These are the activations of a small neural network, seen along a few directions. Each row is one input.
Each table varies a few parts of the input and shows all the possible inputs, shuffled.
A made-up example of a description, with smaller parts first: one of 8 places around a ring, together with either a single point or one of 9 places around a ring or (one of 3 separate values, together with one of 4 places along a line).
Shared parts are said once, and a part with two or three values counts as separate values.

Other details of the inputs vary at random and push rows far along two fixed directions, the same in every table; ignore that.

Rows:
R1: | +0.27 | -0.22 | -3.94 | -4.54 | +1.20 | -1.18 | +2.11 | -3.20 | -0.65 | -0.11 | -2.44 | +0.59 | +2.40 | +1.56 |
R2: | +1.55 | -0.60 | -1.94 | -4.07 | +1.20 | -1.56 | +2.55 | -1.71 | +1.25 | -2.38 | -3.50 | +2.59 | +0.65 | +1.45 |
R3: | +0.30 | -2.18 | +1.81 | +2.19 | -2.35 | -1.22 | +3.61 | +2.90 | -0.64 | +2.47 | +1.40 | -0.19 | -0.29 | +0.90 |
R4: | +1.63 | -1.76 | +1.46 | +2.23 | -0.87 | -1.77 | +1.90 | +1.80 | -1.51 | +4.39 | +1.83 | -1.16 | +0.59 | -0.33 |
R5: | -1.13 | +1.35 | +0.07 | -1.10 | -1.02 | +1.44 | -4.58 | +0.13 | +2.14 | -3.80 | +1.11 | +1.07 | -2.08 | -2.30 |
R6: | -3.00 | +0.65 | +1.61 | +3.52 | -1.44 | +3.01 | -7.18 | +1.80 | +0.83 | -3.09 | +2.07 | +0.16 | -2.91 | -3.07 |
R7: | -0.36 | +1.34 | -1.30 | -3.01 | +0.77 | +1.09 | -4.99 | -2.39 | +2.18 | -2.03 | +0.55 | +0.99 | -0.03 | -1.52 |
R8: | +1.38 | +2.17 | +1.42 | +1.03 | +1.52 | +0.01 | +2.55 | +0.40 | -0.69 | +1.79 | -0.26 | -3.74 | +2.12 | +0.70 |
R9: | +0.65 | -2.08 | +1.31 | +2.10 | -1.28 | -1.19 | +2.20 | +1.56 | -0.75 | +4.91 | +2.09 | -1.15 | +0.73 | +0.38 |
R10: | +0.11 | +0.09 | -3.47 | -4.21 | +2.10 | -2.15 | +2.00 | -3.60 | -0.18 | -0.46 | -2.48 | +0.76 | +2.04 | +1.25 |
R11: | +1.57 | -0.47 | -1.54 | -2.72 | +1.92 | -1.15 | +0.35 | -1.78 | +0.97 | +0.46 | -1.36 | +1.15 | +1.27 | +0.31 |
R12: | -2.13 | +4.10 | +2.43 | +4.11 | -1.12 | +5.63 | -5.61 | +1.73 | +0.32 | -2.82 | +1.85 | -1.71 | -3.79 | -1.08 |
R13: | +2.48 | +3.10 | -0.72 | -4.32 | +2.33 | +0.61 | +2.42 | -3.55 | +1.10 | -0.15 | -3.38 | -0.07 | +2.73 | +2.77 |
R14: | +1.40 | -1.50 | +1.94 | +2.53 | +0.03 | -2.80 | +1.88 | +1.43 | -1.01 | +4.05 | +1.72 | -1.06 | +0.23 | -0.68 |
R15: | -1.11 | -0.40 | -1.84 | -1.07 | -0.65 | +1.55 | -0.45 | -1.68 | -0.72 | -2.45 | -2.03 | +2.49 | -0.35 | +1.10 |
R16: | +0.95 | -2.03 | +1.07 | +2.73 | +1.40 | -2.55 | +1.71 | +2.36 | -1.12 | +3.02 | +1.39 | -2.59 | +1.18 | -1.07 |
R17: | +1.05 | -1.64 | +2.42 | +2.58 | -1.08 | -2.86 | +3.32 | +2.68 | -0.89 | +1.66 | +0.90 | -0.21 | -0.95 | -0.26 |
R18: | -2.27 | +0.76 | -1.67 | -0.90 | -0.04 | +1.63 | -2.48 | -1.88 | +0.13 | -3.49 | -1.45 | +2.76 | -1.46 | +0.01 |
R19: | -1.77 | -1.54 | -0.08 | +1.74 | -1.62 | +1.68 | +0.22 | +0.17 | -0.63 | -0.30 | -0.01 | +1.14 | -0.63 | +1.00 |
R20: | -2.36 | +1.46 | +0.34 | +1.81 | -0.08 | +1.87 | -7.38 | +1.26 | +0.77 | -1.40 | +4.73 | -2.20 | -1.54 | -4.00 |
R21: | +1.23 | -1.89 | +1.97 | +2.26 | -1.94 | -1.83 | +3.33 | +3.11 | -1.42 | +1.97 | +1.08 | -0.23 | -0.54 | +0.17 |
R22: | -0.68 | -0.59 | -3.99 | -4.59 | +0.78 | -0.62 | +2.44 | -3.37 | +0.07 | +0.45 | -2.14 | +0.56 | +2.55 | +2.24 |
R23: | +0.60 | -3.01 | +2.44 | +4.38 | +0.22 | -1.51 | +2.10 | +2.69 | -1.24 | +1.21 | -0.99 | -0.13 | -0.04 | +0.16 |
R24: | -0.37 | +4.88 | +0.22 | -2.66 | +0.01 | +3.88 | -2.02 | -0.87 | +1.67 | -3.91 | -0.67 | +0.16 | -1.86 | +0.31 |
Description of these inputs: one of 4 places along a line, together with either a single point or one of 5 places along a line.
Q: Changing only the place on the line of 4 turns R8 into R12. The same change can be made to R10. Which row results?
A: R18
Q: List by row number the other rows that have the place on the line of 4 in common with R11.
A: R4, R7, R9, R13, R14
Q: A walk changes only the place on the line of 4. It starts at R20 and steps to R7. List the rest of the walk in order.
A: R5, R6
Q: A walk changes only the place on the line of 5. It starts at R5 and steps to R2. List the rest of the walk in order.
A: R17, R21, R3

Rows:
R25: | -2.98 | +1.02 | +2.57 | +7.26 | -1.48 | +2.30 | -3.53 | +3.26 | -2.53 | +1.31 | +4.34 | -3.21 | -2.55 | -2.68 |
R26: | -3.82 | +1.79 | -2.09 | -1.94 | -2.97 | +2.98 | -4.68 | +0.78 | +1.78 | -4.50 | +2.69 | +2.91 | -4.02 | -2.27 |
R27: | -0.66 | -1.04 | -4.22 | -4.65 | +1.91 | -1.77 | -0.80 | -2.38 | +0.82 | -3.35 | -1.96 | +1.02 | +1.43 | -0.29 |
R28: | -1.20 | -0.06 | -0.07 | +1.33 | -0.52 | +2.84 | -5.21 | -0.16 | +1.07 | -0.69 | +1.51 | +2.47 | -2.22 | -1.34 |
R29: | -3.02 | +1.62 | -2.78 | -1.15 | -0.40 | +2.82 | -5.78 | +0.39 | +1.20 | -3.97 | +2.38 | +2.85 | -3.95 | -2.97 |
R30: | -1.54 | -0.66 | +3.50 | +8.89 | -1.80 | +2.32 | -0.87 | +5.37 | -2.66 | +3.15 | +4.04 | -2.68 | -2.74 | -1.63 |
R31: | +3.29 | -3.09 | +3.36 | +2.69 | -0.42 | -3.50 | +4.12 | +2.12 | -1.20 | +8.38 | +2.34 | -2.62 | +2.76 | -0.04 |
R32: | -0.77 | -0.27 | -1.55 | -1.91 | -1.70 | +1.24 | +3.89 | -1.50 | -0.79 | -1.17 | -3.50 | +1.49 | +0.82 | +3.79 |
R33: | +1.62 | -4.21 | +2.78 | +4.43 | -0.14 | -6.17 | +4.98 | +3.52 | -2.87 | +3.77 | +0.78 | -1.71 | +0.50 | -0.65 |
R34: | +2.07 | +0.67 | +1.06 | -2.95 | -0.91 | +0.00 | +3.55 | -0.67 | +1.01 | -2.57 | -3.66 | +1.56 | +0.11 | +2.85 |
R35: | +0.95 | -2.63 | -1.49 | -2.48 | +1.85 | -1.60 | -0.19 | -2.98 | +0.94 | +0.02 | -3.29 | +0.58 | +3.20 | +1.06 |
R36: | -0.81 | -0.60 | -2.42 | -1.47 | +2.19 | -0.02 | +2.07 | -2.57 | -0.81 | -0.95 | -3.37 | -1.20 | +3.14 | +2.25 |
R37: | -0.43 | +3.55 | +1.73 | +0.89 | +0.53 | +1.63 | -4.06 | +0.12 | +0.85 | -3.08 | +0.75 | -0.44 | -1.91 | -2.10 |
R38: | +1.87 | +0.77 | +0.31 | -2.35 | +2.99 | -1.50 | +1.75 | -1.55 | +1.43 | -2.17 | -3.88 | -0.92 | +2.68 | +1.22 |
R39: | +0.96 | -1.63 | -0.92 | -2.02 | +1.11 | -2.02 | +0.34 | -3.59 | +0.08 | +0.07 | -3.35 | +2.10 | +1.90 | +1.46 |
R40: | +0.64 | -2.26 | -0.21 | -2.55 | -1.51 | -0.32 | +2.44 | -2.28 | +0.98 | -0.44 | -2.71 | +3.38 | +0.90 | +2.88 |
R41: | +2.98 | +2.91 | -0.56 | -4.57 | +1.92 | -0.99 | +2.79 | -2.21 | +1.72 | +1.16 | -1.35 | -1.24 | +1.59 | +1.57 |
R42: | -0.85 | +2.20 | -2.57 | -1.95 | -0.83 | +0.61 | -3.20 | +0.66 | +0.69 | +0.54 | +5.20 | -0.54 | -1.19 | -3.21 |
R43: | +1.60 | -1.08 | +2.18 | +3.51 | -0.01 | -2.10 | +6.11 | +2.52 | -2.97 | +7.46 | +2.40 | -4.53 | +2.40 | +1.63 |
R44: | +0.11 | +2.98 | +1.38 | +0.98 | +0.20 | +3.24 | -3.71 | +1.16 | +1.26 | -2.96 | +0.62 | +0.77 | -2.86 | -1.52 |
Q: Changing only one part turns R44 into R29. The same change can be made to R41. Which row results?
A: R42
Q: What is each input in this table made of?
A: one of 4 separate values, together with either a single point or one of 4 places along a line
Q: List by row number the other rows that have the choice among 4 separate values in common with R25.
A: R30, R32, R36, R43
Q: Which other rows does R35 become when the choice among 4 separate values takes its other values? List them by row number.
A: R27, R36, R38
